Each row below holds a small network's activations on one input, seen along a few directions.
In each table, some parts of the input vary, and every possible input appears once, in random order.
A made-up example of a description, with smaller parts first: line(4) and (point or ring(11) or (values(2) and ring(8))).
Shared parts are said once, and a part with two or three values counts as separate values.
(in the rows, 128 means zero)

Other details of the inputs shift rows strongly along two fixed directions, in all tables alike. That doesn't count.

A family of inputs:
r1: [136 118 178 100 141  94 126  64 145 123 118 127 130  75 149  99]
r2: [117 141 191  93 127  92 143  82 137 181 149  85 178 134 171  93]
r3: [128 127 100 135 130 142 132 132 118 144 130 130 130 129  99 109]
r4: [116 124 184  75 120 120 136  75 106 146 119 143 142 103 161 125]
r5: [145 143  88 184 121 116 145 181 170 106 126  97 104 194 126 162]
r6: [118 131  89 193 137 125 137 185 158 134 136 116 137 184 121 168]
r7: [120 127 184  76 136 123 140  79 110 151 125 154 157  90 150 112]
r8: [140 127 165  95 126 106 100  85 123 130  99 100 108  71 163 131]
r9: [118 109 151  84 140 109  97  89 114 127  96 151 101  58 153 148]
r10: [130 141 188  97 133  75 161  69 147 164 143  91 159 136 162  81]
r11: [126 109 151  79 126 130  92  97 108 113  98 139 102  51 157 142]
r12: [130  83  61 109 145 222  87 153  90  48 105 233 106  29  64 139]
r13: [136 120 136  95 135 119  85  88 117 123  92 136  92  44 138 125]
r14: [130 116 140  78 142 149 115  74 103 133 123 161 132  57 110  86]
r15: [150 131 118 169 135 129 153 157 165 107 136 113 137 169 122 135]
r16: [110 150 135 158 121 131 116 183 109 120 179 108 130 188 105 120]
r17: [135 156 105 159 125 148 156 156 134 140 149 110 159 169 107 120]
r18: [151 138  96 186 124 127 150 181 169  97 128 104 124 204 125 154]
r19: [131 123 107 153 139 118 131 132 150 110 115 133 107 121 117 123]
r20: [119 100 163  90 145 126 104  81 120 118 114 169 136  54 137 130]
r21: [131 120 119 132 119 147 113 149 130 103 118 124 132 125 136 154]
r22: [135 130 105 133 109 146 130 132 111 137 128 125 109 133 115 131]
r23: [118  84  27  95 131 214  86 149  70  76 102 238  74  55  55 131]
r24: [114 136 202  94 135  86 149  78 140 184 143 102 176 141 171 107]
r25: [131 125  99 126 118 119 143 130 129 127 120 143 100 144 111 115]
r26: [148 146  95 198 127 145 143 189 159 121 143  94 154 187 107 149]
r27: [118 106 147  93 138 126  91  88 113 124 103 146 120  44 146 116]
r28: [128 129 213 104 125  83 131  90 146 151 119  81 153 132 195 153]
r29: [106 129 150 132 136 128 111 152  94 110 165 152 119 151 104 127]
r30: [138 146  80 185 126 110 140 178 174 117 124 104  99 187 121 151]
r31: [123 128 100 137 128 127 103 152 135 125 114 123 109 117 138 150]
r32: [147 144  93 193 118 142 134 185 154 112 129  88 138 193 120 162]
r33: [133 121 148  78 117 146 116  73  92 122 111 150 124  66 127 105]
r34: [121 149 103 149 121 152 152 166 133 137 156 121 166 173 116 127]
r35: [132 130 216 112 133  82 139  93 150 162 131  87 173 129 186 139]
r36: [136 147 195  98 112  75 162  71 139 153 129  87 148 147 179  98]
r37: [134 155 112 188 132 110 142 193 129 106 177 112 116 224 102 112]
r38: [135 127 105 129 113 129 148 129 123 118 123 141  99 143 118 123]
r39: [130 161 110 196 124 127 128 199 118 121 178  94 129 214  89 121]
r40: [125  83  43 117 149 217  77 149  94  51 109 242 100  29  58 133]
r41: [133 127  98 130 116 136 124 134 118 144 124 129 110 133 107 122]
r42: [121 131 110 120 109 155 133 137 111 122 136 138 141 138 125 133]
r43: [114  81  37  96 144 219  93 144  71  78 109 242  94  44  50 117]
r44: [120 136 199  90  99  87 138  79 123 186 136  72 141 134 194 118]
r45: [117 140  95 169 116 143 155 181 134 146 143 122 122 207 117 167]
r46: [116 136  86 163 124 134 146 181 140 152 139 125 122 206 111 157]
r47: [125 137 185  99 126  68 157  71 142 172 130  85 144 136 164  83]
r48: [127 132 115 156 128 123 130 167 146 126 123 109 118 163 140 187]
r49: [130 113 143 104 141 125  93  82 115 124  96 140 111  41 130 109]
r50: [135 146 198  95 126  79 169  72 141 160 141  92 160 132 170  88]
r51: [140 148  87 206 131 135 138 181 166 129 148  96 147 184 106 142]
r52: [111 117 111 127 137 139 137 136 121 146 131 151 135 144 111 129]
Description of these inputs: line(4) and (point or (values(2) and ring(6))).
- The inputs of r19 and r27 match in every part but the line(4) part. If r47 is changed in the same way as r19 into r27, which row does it become? => r43
- The inputs of r4 and r33 match in every part but the line(4) part. If r7 is changed in the same way as r4 into r33, which row does it become? => r17
- Which other rows does r9 become when the line(4) part takes its other values? List them by row number. => r13, r30, r31
- Which other rows does r18 become when the values(2) part takes its other values? List them by row number. => r36

A family of inputs:
r53: [131 112 173  73 138  78  98  67  97 104 100 173  34  66 127  84]
r54: [ 96 126  60 139 119 188 139 186  91 125 141 176 132 175  81 152]
r55: [121  98  63  98 149 195 140 121  96  98 127 218 135  70  48  98]
r56: [142 123 171 101 147  96 139  64 171 151  96 102 142  69 181 124]
r57: [128 103 122  82 116 139  53  89  80 138  91 152  71  13 123  97]
r58: [138 132  84 185 120 139 136 215 166 149 118 104 124 220 146 203]
r59: [142 156 178 182 137  72 142 122 197 136 122  54 169 169 172 127]
r60: [118 104   8 173 120 190 137 189 156  89 103 173 110 131  92 191]
r61: [113 127 185  94 144 134 111  88  84 107 153 147 140  80 122  89]
r62: [123 161 189 153 117  70 169 122 167 166 182  48 210 204 156  76]
r63: [110 150 205  85 121  93 130 111  96 168 175  80 162 150 169 124]
r64: [165 145 107  98 120 116 155  91 115 126 114 114  96 125 118  87]
r65: [152 138  93 225 138 138 121 208 157  82 143 110 129 184 105 178]
r66: [107 129 144 101 107 129 159  94 128 183 141 132 162 147 141 112]
r67: [134 116 136 129 126 141  92 153 120  98 115 137 103 119 140 178]
- What do these inputs look like to the network? => values(3) or (values(2) and ring(6))
- Which other rows does r62 become when the ring(6) part takes its other values? List them by row number. => r54, r55, r61, r63, r66

A family of inputs:
r68: [139 147 156 130 115  73 154 102 153 165 125  71 118 162 160 105]
r69: [130 135  66 191 119 138 137 195 163 129 118 104 121 190 128 188]
r70: [136 115  69 159 133 155 127 161 157 109 101 143 121 121 119 174]
r71: [148 148 154 136 123  77 162  96 170 161 126  70 136 154 158 100]
r72: [144 105 132  81 148 139 113  68 112  85 101 182 104  27 107  80]
r73: [108 144 190  91 107  95 141  96 110 186 148  91 150 154 172 116]
r74: [108 102 115  78 138 190  96 123  55  91 135 222 111  62  78 116]
r75: [123 109 136 108 135 147  82 131 100  92 110 159 102  75 126 157]
r76: [142 136  62 193 137 156 131 195 134  76 151 147 109 170  64 120]
r77: [129 138 145 121 119  97 123 118 120 138 132 104  97 138 138 107]
r78: [136 119 156 123 137 112 122 105 158 128 106 114 145  97 164 148]
r79: [120  96 131  73 129 148  70  99  85  98  87 176  81  30 135 151]
r80: [134 151  79 199 127 131 132 202 133 103 162 115 105 209  83 129]
r81: [115 126 159 108 134 141 132 116 105 132 153 144 163 119 122 107]
r82: [122 145 186 116 128  97 163  94 149 183 151  85 194 158 162  99]
r83: [132 125  68 195 135 167 114 211 145  81 134 138 127 165  97 182]
r84: [123 137 154 112 123 115 162  98 143 182 137 103 174 147 150 109]
r85: [115 125 145  91 118 128 143  94 111 165 127 136 144 123 141 113]
- The inputs of r70 and r78 match in every part but one. If r84 is changed in the same way as r70 into r78, which row does it become? => r82
- What do these inputs look like to the network? => values(3) and ring(6)
- Which other rows does r80 become when the values(3) part takes its other values? List them by row number. => r74, r75
